Each row below is a small network's average activation on inputs in which a field has the value named, seen along a few directions.
Values that are neighbours, or in one group, have similar rows; names and order tell nothing.
In the rows, 500 means zero.
Random noise pushes rows far along 8 fixed directions. That doesn't count. These rows show it; they differ only by the noise:
[327 518 528 486 464 466 493 470 490 418 468 559 607 453 445 532 511 548
 503 478 495 430 517]
[675 449 443 675 444 541 466 480 484 583 450 545 554 681 577 512 590 479
 453 417 549 530 432]
[734 416 472 482 624 488 484 674 489 448 547 391 278 525 400 515 355 456
 499 619 426 529 423]
[595 572 419 415 664 487 491 386 465 485 462 500 412 481 455 512 465 528
 456 492 396 479 493]
[565 527 554 639 363 474 382 456 574 530 333 526 611 626 512 531 611 534
 487 378 416 516 497]
[299 424 568 423 527 509 452 510 430 425 474 549 409 396 476 539 527 512
 460 585 492 486 535]
[501 598 526 458 462 317 486 463 584 484 486 447 743 471 465 458 413 485
 656 376 398 519 519]
[635 526 304 578 468 521 560 487 467 635 538 458 504 533 467 508 496 420
 452 474 398 509 531]
[398 499 638 408 496 501 332 497 522 434 270 515 343 458 418 603 540 525
 412 533 339 501 533]
[514 409 623 420 607 354 428 529 492 422 592 432 461 403 555 393 447 504
 665 556 462 611 514]


Field C:
c7: [621 635 537 513 404 507 508 445 662 503 328 465 583 566 450 523 461 625
 474 383 455 404 447]
c3: [556 534 573 591 600 496 530 525 527 418 553 508 449 513 495 442 391 577
 570 556 570 512 407]
c10: [230 600 606 517 344 390 404 426 603 425 536 425 590 329 447 485 663 623
 580 481 280 481 747]
c5: [460 607 509 404 469 549 555 610 524 580 422 430 554 423 415 507 368 401
 473 503 490 526 519]
c9: [415 403 321 745 294 678 471 363 332 702 489 591 367 501 674 452 888 476
 356 575 403 572 719]
c1: [458 523 531 603 325 548 575 595 559 579 556 483 583 480 468 480 589 507
 477 539 590 482 444]
c6: [590 370 638 551 377 578 381 583 618 466 464 406 242 493 510 512 585 552
 471 612 456 516 551]
c4: [500 529 564 553 627 532 525 433 463 511 596 561 466 508 603 418 577 573
 515 507 527 607 573]
c8: [555 438 682 428 536 425 397 451 604 332 494 501 447 539 563 457 510 595
 632 498 612 465 429]
c11: [662 574 420 595 425 481 514 494 587 484 591 441 576 587 482 470 563 615
 515 427 434 421 536]
c2: [487 505 577 330 713 507 415 524 492 448 355 525 369 553 482 552 386 458
 475 487 470 548 437]
C is arranged as a ring.
Going along C from c7 by way of its neighbour c6, in what order are c9, c4, c8, c11 met?
Answer: c8, c11, c9, c4
Which values are neighbours of c5? Give them in the order they are listed.
Answer: c3, c1

Field H:
h7: [651 502 479 687 458 443 458 658 562 329 642 455 477 581 335 504 497 647
 535 540 366 418 515]
h1: [472 464 472 378 818 406 542 287 396 301 772 505 403 357 575 379 499 638
 628 572 569 444 549]
h4: [647 492 410 229 917 593 570 223 371 408 545 545 226 462 653 466 470 568
 433 605 684 430 389]
h10: [159 337 559 311 453 436 557 719 381 529 527 535 534 351 475 624 398 272
 501 588 552 629 553]
h3: [778 278 571 375 728 507 465 679 454 485 688 328 102 450 591 426 336 407
 551 722 614 616 360]
h11: [710 653 474 516 545 380 494 517 568 589 510 358 559 453 485 334 356 489
 642 456 303 594 514]
h8: [223 537 568 292 377 547 437 492 512 712 299 494 417 351 491 558 468 301
 423 486 393 566 587]
h9: [249 327 666 666 349 479 454 728 496 411 560 440 417 382 484 493 593 524
 557 699 398 602 635]
h2: [537 533 408 590 345 538 648 633 543 549 683 452 676 478 417 395 516 531
 544 515 579 445 496]
h6: [389 440 562 341 543 436 490 557 419 706 536 493 466 361 604 451 405 244
 573 523 494 773 562]
h5: [566 522 285 490 541 503 611 417 485 435 605 442 478 476 398 518 451 544
 495 507 434 340 571]
H is arranged as a ring.
Fewest steps between h3 and h9?
Answer: 5
Going along H from h7 by way of its neighbour h1, in what order are h10, h8, h2, h5 met?
Answer: h5, h2, h8, h10
